Each row below holds a small network's activations on one input, seen along a few directions.
Each table varies a few parts of the input and shows all the possible inputs, shuffled.
A made-up example of a description, with smaller parts first: one of 4 places along a line, together with either a single point or (one of 2 separate values, together with one of 5 places around a ring) or one of 11 places along a line.
Shared parts are said once, and a part with two or three values counts as separate values.

Other details of the inputs vary at random and push rows far along two fixed directions, the same in every table; ignore that.

Table:
x1: 4	-10	11	-12	32	-10	6	-14	8	7	22	16
x2: -4	26	-4	12	-14	-15	-10	-1	-28	21	-5	-9
x3: 3	-5	-4	-9	8	3	6	-1	11	-14	8	3
x4: -1	2	7	-6	12	-8	0	-8	0	13	10	7
x5: 0	-11	-4	-20	29	4	7	-10	17	-12	19	9
x6: -5	-11	3	0	-18	17	12	21	16	-9	-18	5
x7: -2	-17	5	-2	-18	14	12	20	12	-8	-22	4
x8: 0	-16	3	-11	-9	11	3	9	13	-16	-15	1
x9: 3	-15	-1	-8	17	0	10	3	12	-1	4	13
x10: 4	-25	10	17	-13	34	6	8	15	-4	-14	-12
x11: -9	30	-1	20	-20	-11	-6	3	-31	10	-9	-9
x12: -1	33	-6	15	-12	-24	-21	-12	-38	13	1	-16
x13: 2	2	-2	-4	9	-7	2	-2	-1	13	6	4
x14: 5	-3	-1	0	-3	-4	6	7	4	6	-2	3
x15: 2	-10	-3	6	-43	20	2	30	18	-23	-32	-7
x16: 0	-1	0	12	-31	5	5	22	-2	-2	-26	-3
x17: 0	7	-6	14	-29	10	9	21	0	-4	-17	-5
x18: -2	13	-4	6	11	-12	-1	-5	-12	6	10	5
x19: 7	-3	-4	4	-33	5	-5	17	6	-8	-22	-9
x20: 8	-46	3	6	-4	46	12	16	43	-12	-9	-2
x21: -4	22	7	5	10	-22	-9	-17	-25	20	13	0
x22: 4	-17	1	-8	-9	9	3	11	14	-17	-14	2
x23: -5	-2	3	-11	20	-3	-1	-11	2	-11	10	6
x24: -3	17	-3	2	15	-18	-10	-15	-19	-1	14	-1
x25: -1	-9	-3	-19	37	-4	0	-15	13	-8	22	12
x26: -5	8	-1	-7	11	-4	1	-11	-8	-8	10	-2
x27: 4	6	3	8	-13	-7	-2	5	-1	10	-3	1
x28: 6	-22	4	-13	-15	15	3	14	33	-13	-12	4
x29: -4	18	-6	-3	13	-18	-15	-17	-22	8	9	-3
x30: 0	1	-8	-4	-4	-3	-8	1	0	-3	-6	-1
x31: -4	-5	1	-19	35	-4	-1	-17	7	-8	20	10
x32: 4	-9	-6	0	-20	5	-2	14	10	-13	-18	-3
x33: 3	-19	1	-7	-20	22	14	20	25	-27	-16	-1
x34: -3	27	-7	8	-18	-16	-19	-6	-29	13	-6	-16
x35: 1	-2	2	0	-32	7	-5	13	1	-8	-23	-11
x36: -2	-13	-1	-13	31	1	11	-4	15	-2	16	18
x37: -4	18	-8	12	-19	2	3	10	-11	6	-7	-6
x38: 0	20	1	8	-9	-19	-17	-11	-20	8	3	-9
x39: -4	-6	4	-14	39	-1	15	-15	3	-1	25	14
x40: -6	11	-4	-7	9	-3	-2	-9	-6	-4	9	-3
x41: 0	3	-1	30	-26	23	-8	4	-10	11	-16	-22
x42: 5	10	-4	36	-5	6	-14	-9	-19	16	3	-20
x43: -6	41	-7	26	-16	-18	-8	-4	-42	16	1	-13
x44: -4	20	-9	12	-7	-13	-8	0	-22	15	-4	-4
x45: 2	-14	8	-22	22	-1	-1	-13	19	-3	14	10
x46: 4	-8	5	18	26	7	-1	-22	-5	9	20	-7
x47: 4	-13	6	-15	25	-3	7	-7	18	7	17	15
x48: -5	8	-2	10	-36	15	9	22	-1	-3	-22	-8
x49: 4	-12	6	-10	22	-6	10	-5	5	4	12	11
x50: -3	5	2	3	16	-7	5	-4	-8	2	10	8
x51: -1	10	6	-2	0	-11	-12	-12	-10	4	5	-4
x52: 4	-6	-3	-15	13	-4	-4	-8	8	0	9	3
x53: 7	-13	4	-14	14	-4	-2	-8	19	-5	12	8
x54: 0	-5	6	-3	-2	0	7	3	-1	6	-4	2
x55: -2	-10	2	-12	23	-1	9	-4	5	3	7	13
Description of these inputs: one of 5 places around a ring, together with either a single point or (one of 2 separate values, together with one of 5 places along a line).
Changing only the place on the ring of 5 turns x11 into x6. The same change can be made to x54. Which row results?
Answer: x2
Changing only the place on the ring of 5 turns x18 into x50. The same change can be made to x32. Which row results?
Answer: x22
Change only the place on the line of 5 in x34. List by row number the other rows that result.
Answer: x29, x31, x40, x45

Table:
x56: 4	17	-9	8	32	-14	-6	-24	-15	18	33	-4
x57: 3	-26	10	-11	-15	22	3	12	36	-19	-12	2
x58: 7	-6	-3	9	-23	2	-10	9	-3	9	-20	-10
x59: -1	-7	11	-7	38	-11	6	-16	1	20	23	17
x60: -5	-4	16	-8	29	-3	11	-17	-1	-3	21	12
x61: 9	-25	6	-13	28	4	3	-7	29	4	17	14
x62: 4	-22	13	-7	30	5	22	-3	17	2	18	18
x63: -3	23	-3	19	4	-9	4	-6	-28	21	9	-6
x64: 4	-28	13	-19	30	5	13	-9	18	11	12	15
x65: 5	-31	8	-23	20	8	1	-8	19	-14	2	6
x66: 3	-4	6	7	-30	16	-1	12	14	-17	-12	-9
x67: -9	12	13	-5	28	-17	-4	-24	-17	13	19	7
x68: 6	7	-8	9	30	-12	-3	-17	-17	10	20	0
x69: 5	14	-5	28	-22	-6	-8	8	-18	7	-11	-10
x70: -1	-39	2	-15	27	28	31	13	38	-8	5	22
x71: -6	30	-15	-33	30	-57	-11	-17	-23	-2	20	16
x72: -4	1	2	-30	-45	-3	14	43	16	-23	-36	17
x73: -3	27	-19	21	4	-7	-12	-8	-20	20	13	-10
x74: -5	2	-8	-12	39	2	-2	-21	3	-4	27	4
x75: -10	26	2	21	-31	3	1	6	-28	1	-16	-18
x76: -3	16	0	17	-26	-8	-19	2	-20	1	-18	-14
x77: 9	-16	2	11	-30	20	7	24	27	-8	-15	-3
x78: 4	-16	6	-13	-10	14	-6	-2	19	-7	-5	-6
x79: -16	25	-5	10	7	-4	-2	-10	-29	9	6	-5
x80: 6	9	-4	15	-35	1	-16	6	-7	18	-16	-18
x81: 3	-21	-12	10	-20	25	11	28	20	-12	-24	0
x82: -9	26	-15	15	7	-11	-14	-14	-33	3	5	-11
x83: -7	18	9	4	-9	-10	-10	-12	-27	14	-3	-11
x84: 1	2	-2	-1	0	11	0	-4	5	-11	6	-9
x85: -2	19	-8	21	-30	1	-9	5	-25	-8	-18	-21
x86: 1	14	-11	-27	-46	-14	0	30	17	-20	-27	8
x87: 1	4	3	17	-34	5	-5	13	-8	-14	-21	-13
x88: 11	-46	7	-17	23	16	14	8	42	-11	0	20
Describe the family of inputs behind these rows.
Answer: one of 3 separate values, together with either a single point or (one of 2 separate values, together with one of 5 places along a line)
Change only the choice among 2 separate values in x67. List by row number the other rows that result.
Answer: x59
Change only the choice among 3 separate values in x78. List by row number the other rows that result.
Answer: x65, x83
Change only the place on the line of 5 in x61. List by row number the other rows that result.
Answer: x56, x73, x77, x80

Table:
x89: -7	27	-10	-8	20	-29	-12	-16	-28	12	16	5
x90: 7	-22	2	-5	6	16	14	8	19	-7	0	8
x91: -6	27	-1	28	-30	-9	-10	4	-32	16	-18	-17
x92: 1	-18	4	-4	6	11	14	5	12	-5	0	5
x93: -6	22	-11	11	-52	-7	-9	26	-19	-1	-37	-12
x94: -4	18	-3	10	-48	0	-5	23	-11	-12	-27	-9
x95: -2	27	-3	26	-28	-5	-13	3	-29	17	-12	-15
x96: 0	-12	2	1	5	10	3	1	17	-2	3	4
x97: 4	-11	4	-14	-19	-5	5	16	17	-11	-18	6
x98: 5	-13	1	-6	20	8	10	-3	11	-1	12	9
x99: 5	-18	1	-1	-3	17	8	12	22	-9	-3	1
x100: 4	-13	1	-7	19	8	11	-3	15	-1	12	9
x101: 2	-23	5	-7	-2	21	19	14	27	-11	-6	4
x102: -4	5	5	-4	35	-9	1	-22	-8	14	26	6
x103: 5	-13	0	1	5	9	10	4	9	-2	-2	5
x104: -4	24	-5	26	-29	-6	-5	8	-27	11	-18	-17
x105: 4	-14	-1	-7	11	7	2	-6	9	-9	3	-1
x106: -2	-8	-4	-13	-16	4	5	19	12	-11	-18	7
x107: -4	3	0	-18	28	-11	3	-15	4	-9	20	13
x108: -2	26	-8	17	22	-25	-15	-23	-32	18	21	-7
x109: -3	19	-2	21	-33	2	-3	13	-20	8	-16	-17
x110: 5	-24	7	-5	-2	22	13	12	26	-6	-7	8
x111: -4	25	-3	7	19	-18	-19	-29	-28	17	21	-10
x112: -2	-9	-4	-16	-12	6	7	19	15	-12	-15	9
x113: -1	-11	4	-10	-17	7	8	17	16	-24	-17	5
x114: -1	-7	4	-13	-10	8	8	13	17	-21	-8	8
x115: -4	20	-4	13	10	-16	-4	-12	-29	16	10	-6
x116: 5	-17	0	-7	0	14	3	2	14	-12	-2	-2
x117: 4	-8	3	-17	-8	-7	4	9	14	-7	-6	9
x118: 6	-17	6	-20	-19	5	8	20	26	-14	-15	8
x119: 4	-21	6	-2	-2	17	10	9	18	-4	-7	7
x120: -2	-1	3	-13	4	-2	4	1	6	-15	3	8
x121: -1	-19	9	-9	22	6	10	-5	11	0	9	10
x122: -1	19	-7	9	12	-16	-15	-20	-27	9	10	-11
x123: -3	25	-4	28	-42	2	-11	11	-21	14	-21	-17
x124: -3	28	-4	27	-17	-15	-20	-5	-32	17	-4	-16
x125: -2	-6	3	-15	-1	5	8	7	17	-19	-2	9
x126: 5	-17	0	-5	-2	13	3	3	13	-13	-5	-3
x127: 5	-10	1	-4	14	7	9	-1	10	0	9	6
x128: 0	24	-4	12	-58	-15	-12	22	-18	2	-34	-14
x129: -2	19	-3	29	-47	5	-13	18	-14	7	-25	-20
x130: -2	23	-3	14	21	-21	-18	-23	-30	21	22	-5
x131: 0	0	0	-16	-3	-11	2	2	11	-2	1	8
x132: 1	20	-5	10	23	-19	-8	-21	-28	18	20	-1
x133: 4	-10	-1	2	3	9	3	4	11	-3	3	1
x134: -1	16	-2	30	-47	5	-8	18	-18	8	-32	-16
x135: 5	-20	1	-1	4	12	7	8	18	-9	0	4
x136: 0	6	2	-2	45	-17	-5	-30	-17	18	32	9
x137: 1	-12	4	-6	12	9	13	2	11	-2	6	4
x138: -4	6	-1	-3	36	-10	4	-22	-8	11	28	5
x139: -3	25	-10	23	-40	1	-16	5	-20	5	-18	-24
x140: -2	21	-2	16	-22	-2	-17	-3	-21	8	-8	-19
x141: 3	-17	0	-9	0	17	5	2	21	-12	-2	-2
x142: 2	-15	4	-2	16	5	2	-4	11	-1	8	6
x143: -3	19	-3	25	-37	3	-8	9	-15	12	-19	-13
x144: 6	-16	5	-21	-11	0	7	14	22	-12	-9	10
x145: 3	-22	5	-8	4	15	2	0	18	-10	-3	1
x146: -5	16	1	21	-24	-4	-6	5	-23	12	-14	-13
x147: 4	-12	-1	3	4	7	4	4	10	-4	0	1
x148: -1	20	-8	29	-46	5	-10	18	-12	4	-23	-20
x149: -3	2	2	-16	27	-15	2	-13	-1	-11	14	12
x150: -2	14	-2	15	-19	-3	-16	-3	-20	5	-11	-17
x151: 1	19	-6	11	25	-20	-7	-22	-27	18	19	-1
x152: 0	-13	2	-7	7	11	0	-6	15	-5	3	0
x153: 0	-24	10	-6	-5	22	16	14	25	-8	-9	5
x154: -7	5	-6	-23	36	-18	0	-17	-1	3	21	16
x155: 5	-13	5	-22	-9	1	7	13	24	-11	-8	10
x156: 1	-8	3	-2	12	4	9	-1	2	1	7	3
x157: -2	21	-2	8	9	-13	-18	-20	-26	14	12	-11
x158: 2	-20	5	-2	1	16	6	7	25	-7	-1	4
x159: 3	-3	3	-18	-3	-7	3	5	14	-6	-1	8
x160: -7	16	1	11	4	-8	-4	-10	-17	15	7	-5
x161: 1	-3	3	-9	34	-7	-7	-25	-5	5	24	3
x162: 0	5	-4	-4	47	-15	-3	-29	-6	11	37	7
x163: 5	-19	1	0	-2	15	7	10	18	-9	-3	3
x164: -3	23	-3	15	23	-24	-17	-25	-30	20	20	-5
x165: -5	22	1	20	-23	-3	-8	4	-26	14	-10	-14
x166: 3	-20	6	-1	0	16	5	9	21	-7	-3	4
x167: 3	-24	5	-8	6	14	2	-1	19	-12	-6	1
x168: 1	1	3	-4	46	-15	-3	-28	-12	15	30	11
x169: 1	-1	-3	-3	29	-3	5	-16	1	7	22	8
x170: -3	9	1	-18	45	-23	-2	-27	-11	-3	32	15
x171: -4	-6	-4	-15	-14	6	6	18	16	-11	-16	6
x172: -1	-19	-2	-18	-14	8	11	24	24	-19	-25	10
x173: -1	-16	-1	-20	-14	12	11	24	25	-18	-19	10
x174: -1	-11	8	-4	16	4	7	-5	4	4	9	6
x175: 5	-18	1	-7	-3	17	4	6	17	-12	-4	-2
x176: 1	5	-2	-10	45	-12	-6	-32	-10	7	34	2
Describe the family of inputs behind these rows.
Answer: one of 8 places along a line, together with either one of 3 separate values or (one of 2 separate values, together with one of 4 places along a line)
Changing only the place on the line of 8 turns x135 into x147. The same change can be made to x132. Which row results?
Answer: x103
Changing only the place on the line of 8 turns x170 into x149. The same change can be made to x126. Which row results?
Answer: x122
Change only the choice among 3 separate values in x172. List by row number the other rows that result.
Answer: x97, x149
Start at x91 and move only the place on the line of 8, one step at a time. The first step leads to x146. Which rows follow, in order?
Answer: x121, x174, x165, x153, x102, x160

Table:
x177: 2	-20	0	-20	27	-2	7	-5	12	-2	6	15
x178: 4	10	-4	-12	25	-18	2	-12	-2	10	23	13
x179: -4	-13	-3	-16	6	12	10	7	12	-22	-4	5
x180: 5	-11	8	0	-23	9	-8	6	15	7	-12	-6
x181: -1	-2	4	1	-22	8	-5	5	2	-18	-15	-13
x182: -7	23	-14	-2	18	-19	-11	-13	-17	-5	15	-2
x183: -6	16	6	10	-20	-8	2	9	-20	7	-14	0
x184: -4	16	8	10	-24	-10	1	8	-16	8	-12	-6
x185: 4	-17	-7	-9	1	0	4	11	21	-8	-8	9
x186: 9	4	-8	5	-30	-4	-13	10	1	3	-14	-9
x187: 9	-33	12	-11	-5	9	3	7	26	-9	-11	3
x188: 2	-24	-3	8	14	32	13	-5	19	-15	5	-5
x189: 0	10	3	5	14	-19	-14	-17	-24	15	6	1
x190: -1	-3	-5	-3	-16	4	16	26	16	-8	-15	11
x191: -8	17	1	12	-26	1	-11	4	-20	-9	-18	-13
x192: 4	5	-9	-6	-5	1	-7	0	4	-13	3	-5
x193: -9	22	-4	6	-13	-11	5	9	-23	10	-8	0
x194: -1	-8	12	-6	-14	13	12	11	22	3	-4	6
x195: 11	-30	4	-1	60	9	4	-24	14	13	32	8
x196: -6	19	-2	32	18	-1	4	-11	-30	27	21	-4
x197: -4	17	2	-4	15	-7	-16	-26	-11	6	22	-8
Describe the family of inputs behind these rows.
Answer: one of 3 separate values, together with either a single point or one of 6 places around a ring
